A small network was shown many inputs. Here are its activations along a few directions, one row for each input.
In each table, some parts of the input vary, and every possible input appears once, in random order.
A made-up example of a description, with smaller parts first: ring(8) and (point or line(11) or (values(3) and line(6))).
Shared parts are said once, and a part with two or three values counts as separate values.
In the rows, zero is written as 128.

Other details of the inputs vary at random and push rows far along two fixed directions, the same in every table; ignore that.

Rows:
r1: [148 139 109  82  74 129  95 199 165 118 173 177 128]
r2: [101 120 128 117 158 153 151 142  95 143  98 141 130]
r3: [149 103 205 169 135 125  87 103 107 151 132 103 156]
r4: [140 126 170 116  99  69 124 101 141 142 148 111 161]
r5: [140 131 119 142 148 152  97 149 139 115 133 116 128]
r6: [142 133 116 136 117 136 130 101 134 107 141 114 114]
r7: [ 85 102 120 151 135 133 181  84 100 147 138 105  74]
r8: [141 127 155  96 143 105 140 159 138 125 146 158 157]
r9: [156 113 154 133  92 100 111  58 130 140 160  97 166]
r10: [120 106 146 157 156 128 130 131 121 144 129 150 135]
r11: [ 92 116 137 161 161 166 144 122  80 148  85 121  96]
r12: [128 110 161 102  63 139  84 123 116 178 168 127 125]
r13: [110 155  65 114 168 161 132 196 143  91 104 153 100]
r14: [176 149 124 131 116 114  86 153 176  84 147 136 163]
r15: [113 131 126 117 135 135 157 138 131 103 141 118  88]
r16: [113 137  76 124 125 132 164 110 135 115 131 143 111]
r17: [143 105 168 137 140 108 134 127 132 142 163 142 145]
r18: [128 118 107 156 149 131 107 130 133 140 132 126 135]
r19: [112 144 101 123 148 162 120 145 110 127  93 109 116]
r20: [140 153  83  74 157 138 123 207 157  91 125 161 163]
r21: [141  98 173 160 144 122 104 119 123 142 155 138 159]
r22: [ 85  95 136 163 160 164 155  99  70 173  95 122 104]
r23: [137 173 128  71 150 107 149 219 159  88 101 178 137]
r24: [ 98 131 110 126 141 133 174 135 126 108 121 125  69]
r25: [147 123 155 117 114  77 127 131 170 109 178 134 151]
r26: [155 141 131 139 104 121  94 109 133 125 110 101 154]
r27: [154 141 105 101 119 123 112 143 155  99 140 136 172]
r28: [112 129 128 146 166 150 137 164 121 113 105 152 105]
r29: [117 124 135 135 167 166 136 165 116 105 119 144 110]
r30: [164 132 143 129  98 111 108  81 137 118 142  98 146]
r31: [105 131  92 145 121 157 164  76  94 135  93 101  80]
r32: [136 117 113 139 148 145 107 140 135 126 145 124 142]
r33: [155 134 164  92 106  70 121 137 169 111 169 133 174]
r34: [115 163 108  90 161 120 166 204 144  95  95 180 105]
r35: [119 129  82 133 129 141 142 107 122 128 103 121 126]
r36: [ 78  93 145 158 148 153 181  78  63 186 109 109  84]
r37: [156 137 126 142 130  89  78 142 159 138 126 137 179]
r38: [158 132 157 143  88  93  98  60 130 136 125  87 152]
r39: [158 117 153 159 107 133  84  78 122 135 133  79 151]
r40: [108 151  65 120 139 166 148 142 119 105  84 130  97]
r41: [115 142  95 140 151 152 119 145 121 128  93 115 114]
r42: [106 151  61 119 138 155 168 128 129  93 109 141  78]
r43: [146 136 126 113  62 100  81 177 169 145 169 174 129]
r44: [133 148 120  65  63 120 101 183 148 148 136 169 135]
r45: [ 77 152  60  60  93 171 151 203 127 138 112 188  68]
r46: [102 141 127 105 122 128 164 126 115 117 109 106  94]
r47: [136 100 145 165  99 124 121  37 118 147 168  91 137]
r48: [142 102 200 148 118  88 121  87 107 181 141 110 162]
r49: [159 123 174 120 135  99  95 157 151 120 149 161 195]
r50: [110 110  88 158 136 162 148  88 109 136 117 112 103]
r51: [148 146 118 103  94  90 122 100 150 120 134 130 170]
r52: [140 160 131  72 156 123 152 211 153  83 119 173 131]
r53: [125 135  94 112 122 142 137 113 119 123 107 119 142]
r54: [ 89  96 152 178 156 165 168  86  72 160 112 104  62]
r55: [ 83 105 136 127 134 177 180  81  72 135 122  73  60]
r56: [123 142 128 105 120  76 152 142 155 121 135 145 136]
r57: [ 99 123  88 135 120 142 164  71 101 144 111 114 105]
r58: [110 123 133 126 164 161 167 150 107 116 124 137  83]
r59: [126 155 128 107 118  85 140 154 159  99 122 138 119]
r60: [130 119  94 129 134 155 137 116 130 113 136 123 129]
r61: [153 115 142 189 111 120  89  75 135 142 132  91 132]
r62: [147 112 177 158 131  78 121 119 145 157 155 147 154]
r63: [154 130 144 134 122  98  76 126 140 146 130 119 187]
r64: [139 133 176 141 135 117  95 141 122 134 108 130 158]
r65: [150 113 162 164 129 137  70  99 114 150 133  77 150]
Each input here is: ring(5) and (point or (values(2) and ring(6))).
Changing only the ring(5) part turns r28 into r64. The same change can be made to r18. Which row results?
Answer: r63
Changing only the ring(5) part turns r34 into r23. The same change can be made to r40. Which row results?
Answer: r26
Change only the ring(5) part in r25. List by row number the other rows that result.
Answer: r4, r7, r33, r56
Change only the ring(6) part in r65. List by row number the other rows that result.
Answer: r3, r30, r39, r52, r55
Change only the ring(6) part in r9. List by row number the other rows that result.
Answer: r8, r20, r27, r33, r49
Change only the values(2) part in r21. List by row number the other rows that result.
Answer: r29

Rows:
r66: [158 128 187 141  93  65  71 137 156 161 150 140 171]
r67: [ 92  98 146 131 129 163 149  99  71 175 117 114 102]
r68: [100  95 145 155 136 161 151  97  88 155 141 115  89]
r69: [161 120 191 127 100  69  78 134 149 157 154 138 192]
r70: [125 171  68  82 145 140 119 222 158  90  93 184 134]
r71: [175 128 163 175 118  74  71 110 168 128 142 122 184]
r72: [108 162  24  52  86 151 185 114 144  87 132 133  96]
r73: [ 94  97 147 129 134 176 158 104  73 161 126 107  89]
r74: [117 169  86  55 140 132 157 246 168  74 120 202 112]
r75: [ 92 116  59 134  61 163 167  27  95 146 129  67  55]
r76: [118 122 140 133 137 120 151 129 126 129 132 145 120]
r77: [166 150  99  94  48  66 106  79 181 112 177 104 171]
r78: [109 148 118  96 146 124 174 158 133 100 114 153 107]
r79: [158 130 184 119 121  56 116 125 157 123 149 128 176]
r80: [138 174  88  76 163 123 150 193 166  60 100 161 146]
r81: [145 168  85  80 144 146 121 215 161  77 112 174 141]
r82: [ 96 121  97 146 143 178 128 123  87 156  93 111  92]
r83: [170 130 149 159 120  96  68 138 169 116 150 131 169]
r84: [ 90 112 146 147 143 137 172  87  88 153 113  97  77]
r85: [ 96 106 154 135 145 143 176  81  80 150 116  98  95]
r86: [132 161  67  83 173 131 150 205 164  70 109 173 149]
r87: [104  94 144 148 138 162 154  98  83 155 141 115  92]
r88: [ 87 105 135 136 126 157 145 115  83 168 110 122  90]
r89: [ 92  93 137 156 138 163 154 100  87 156 137 113  79]
r90: [175 150 119 128  30  47  82  65 193 132 175  98 148]
r91: [ 90 108 150 149 139 137 170  84  88 150 113 100  83]
r92: [119 120 154 127 114 122 119 134 117 155 127 142 132]
r93: [152 117 179 183 121  98  92  62 124 142 126  83 158]
r94: [135 137 100 113 156 155 125 165 139  98 127 146 135]
r95: [ 94  99 133 134 153 145 174 104  89 150 127 117 103]
r96: [ 88 128  41 105  77 185 193  46  89 132 123  88  56]
r97: [ 94  99 143 159 139 141 161  90  93 158 126 112  91]
r98: [170 128 168 143 111  99  59 124 144 148 132 125 192]
r99: [128 179  45  73 166 145 140 248 179  53 113 194 119]
r100: [174 154 110 111  34  62  91  75 191 114 171 119 160]
r101: [173 137 157 127 117 105  72 149 161 117 139 131 182]
r102: [177 130 173 157 102  98  55 124 155 132 144 120 179]
r103: [172 147 161 152 119  68  81 121 172 110 129 119 178]
r104: [ 99 123 102 139 142 181 132 123  86 148  93 119 100]
r105: [103 103 119 146 148 190 135 103  76 151 110  87 103]
r106: [127 113 150 123 136 131 137 131 122 135 152 137 127]
r107: [182 127 165 166 121  80  76 107 160 127 144 124 193]
r108: [122 149  86 107 143 157 126 187 141  94 106 149 114]
r109: [126 166 103  68 135 120 143 233 169  90 129 189 116]
r110: [131 143 102 133 150 133 131 150 144 102 114 147 136]
r111: [ 97  96 132 131 149 160 162 114  90 147 141 117  98]
r112: [167 102 176 188 117 113  69  76 127 152 154  96 164]
r113: [172 120 192 148 110  58  96 112 159 138 162 141 183]
r114: [159 129 178 124 100  81  89 144 148 148 145 151 174]
r115: [162  97 173 182 125 111  71  79 126 155 159  87 173]
r116: [103 127  97 136 146 183 137 138  99 133 102 112  83]
r117: [131 141  95 123 149 153 123 167 141  96 124 150 124]
r118: [126 115 155 113 127 128 131 139 119 141 144 127 133]
r119: [121 118 142 122 142 121 154 128 123 130 134 141 128]
r120: [148  95 210 170  95 105  87  82 115 176 158 102 144]
r121: [169 121 197 133  97  83  84 132 150 143 162 136 171]
r122: [111 125 115 143 153 160 157  95  92 124  94  99 104]
r123: [105 123 121 163 149 151 146  86  96 137  96  84  93]
r124: [134 131 132 134 147 120 128 113 125 116 113 103 147]
r125: [141 162  81  89 165 130 142 196 168  72 112 174 153]
r126: [131 178  60  64 152 147 132 235 159  77  93 194 140]
r127: [ 97 105 113 145 147 184 130 102  71 166  98  96 111]
r128: [ 88 115 117 137 153 151 177 120  99 144 119 128  78]
r129: [120 154  72 116 164 139 146 180 151  90 104 158 118]
r130: [122 133 123 118 138 125 139 168 144 118 146 155 108]
r131: [ 94 108 145 138 144 149 180  81  75 148 111 103  85]
Changing only one part turns r68 into r89. The same change can be made to r100. Which row results?
Answer: r75
Changing only one part turns r110 into r107. The same change can be made to r120. Which row results?
Answer: r121
What is each input in this table made of?
Answer: line(6) and (point or (values(2) and line(5)))
A walk changes only the line(5) part. It starts at r93 and steps to r110. List the rest of the walk in order.
Answer: r117, r102, r104
Change only the values(2) part in r126. List by row number the other rows that result.
Answer: r114
Change only the values(2) part in r118. List by row number the other rows that result.
Answer: r105

Rows:
r132: [123 105 153 137  82 128 109  63  93 176 132  83 131]
r133: [ 85 112 130 125 159 152 178 135  90 149 121 138  89]
r134: [117  95 189 143 125 136 128  93  81 178 137 102 121]
r135: [107 144  55 125 146 180 158 119 111 100  99 120  93]
r136: [174 150 125 124  99  93  72 146 172 129 138 152 172]
r137: [138 113 165 145 145 108 132 107 122 138 139 111 142]
r138: [115 102 150 161 119 176 100 108  84 174 119  95 109]
r139: [ 76 130  36  64 107 185 213 161 133  95 173 167  31]
r140: [158 156 113  95  91 114  87 173 160 117 132 156 164]
r141: [122 114 163 167 127 110 148  57 110 140 124  86 111]
r142: [135 118 128 165 140 151 100 118 119 135 121 101 126]
r143: [ 94 106 135 122 154 184 150 147  83 149 113 137 102]
r144: [120 109 165 161 120 111 148  64 104 153 122  88 112]
r145: [149 139 103 136 113 125 103 118 143 120 123 119 148]
r146: [142 124 159 135 140  96 106 171 153 129 143 169 166]
r147: [167 129 160 135 145  92  94 161 165 108 143 150 183]
r148: [112 160  52  87 141 143 173 142 144  78 104 136 113]
r149: [107 142  69  99 130 148 167 121 122 109 104 117 109]
r150: [ 84 126  79 132 162 195 139 168  97 131  97 136  68]
r151: [135 125 138 124  90 100 109  85 132 151 137 108 153]
r152: [146 145 169  93  98  80 115 157 153 125 138 154 149]
r153: [177 149 139 151 134  97  68 150 180  95 139 132 175]
r154: [165 146 157 123 147  73 118 145 173  94 147 144 172]
r155: [134  92 171 188 154 135 116  71 101 146 135  93 137]
r156: [119 175  99  62 134  90 169 222 176  81 119 205 122]
What is each input in this table made of?
Answer: point or (line(4) and ring(6))
Change only the line(4) part in r149. List by row number the other rows that result.
Answer: r132, r148, r151
A walk changes only the ring(6) part. It starts at r152 and steps to r132. List the rest of the walk in order.
Answer: r140, r138, r143, r134

Rows:
r157: [152 137 164 114 150 103  75 231 175 109 131 188 177]
r158: [ 98 112 136 136 153 160 180  86  81 137 100  91  94]
r159: [166 108 198 189 164 115  73 128 122 155 135 118 171]
r160: [116 139  80  83 128 146 142 179 137 107 130 148 125]
r161: [150 131 163 132  96  83 105 130 150 140 149 151 149]
r162: [119 126  98 134 137 153 151 128 127 112 130 141 106]
r163: [139 148 103 110 140 136 130 152 146  85 125 133 138]
r164: [132 148  93 123 131 139 121 136 130 115 102 142 133]
r165: [116 116 127 140 114 148 137 106 114 149 147 127 101]
r166: [161 140 114 112 132  98  96 151 174  96 142 144 176]
r167: [121 133 101 128 146 149 153 136 133 102 125 125  99]
r168: [132 103 179 143 107 112 124  84 106 167 143 117 137]
r169: [117 130  83 114 143 163 148 138 120 102 117 142 116]
r170: [116 138 129 114 125 120 143 147 127 116 127 142 103]
r171: [135 125 135 128 111 110 117 133 147 138 158 130 135]
r172: [ 90  99 130 117 142 151 169 102  81 160 122 107  95]
r173: [148 137 153 147 120  83 119 127 154 111 132 121 149]
r174: [120 162  89  88 126 147 129 173 136 110 104 144 113]
r175: [149 118 153 146  91 120  86  93 123 161 128 112 142]
r176: [150 139 150 142 122  67 102 123 169 122 141 135 165]
r177: [112 141 111 103 125 112 146 164 140 123 132 152 117]
r178: [110 140  92  88 130 165 149 164 124 100 124 137 101]
r179: [109 132 111 132 139 131 156 128 126 117 115 142 111]
r180: [123 115 114 148 138 135 136 107 131 130 137 113 118]
r181: [ 88 108 125 134 159 155 174  86  85 147 109 103 103]
r182: [128 143 111 139 131 150 125 112 113 131  99 104 120]
r183: [148 127 185 120 110  84 109 121 139 134 148 127 156]
r184: [137 108 170 156 125 113 132  78 109 151 128 106 146]
r185: [133  99 167 164 106 128 113  72 107 164 159  83 108]
r186: [134 136 107 103 112 143 129 157 139 113 137 155 138]
r187: [118 125 109 124 113 140 116 124 116 152 112 111 122]
r188: [127 130 113 146 129 135 110 100 116 141 109 106 134]
Changing only one part turns r165 into r162. The same change can be made to r171. Which row results?
Answer: r180
What is each input in this table made of?
Answer: values(2) and (point or (values(3) and line(5)))
Change only the line(5) part in r182. List by row number the other rows that result.
Answer: r158, r163, r167, r173
Change only the values(3) part in r176. List by row number the other rows that result.
Answer: r173, r179
Change only the line(5) part in r160. List by row number the other rows that result.
Answer: r171, r172, r177, r187
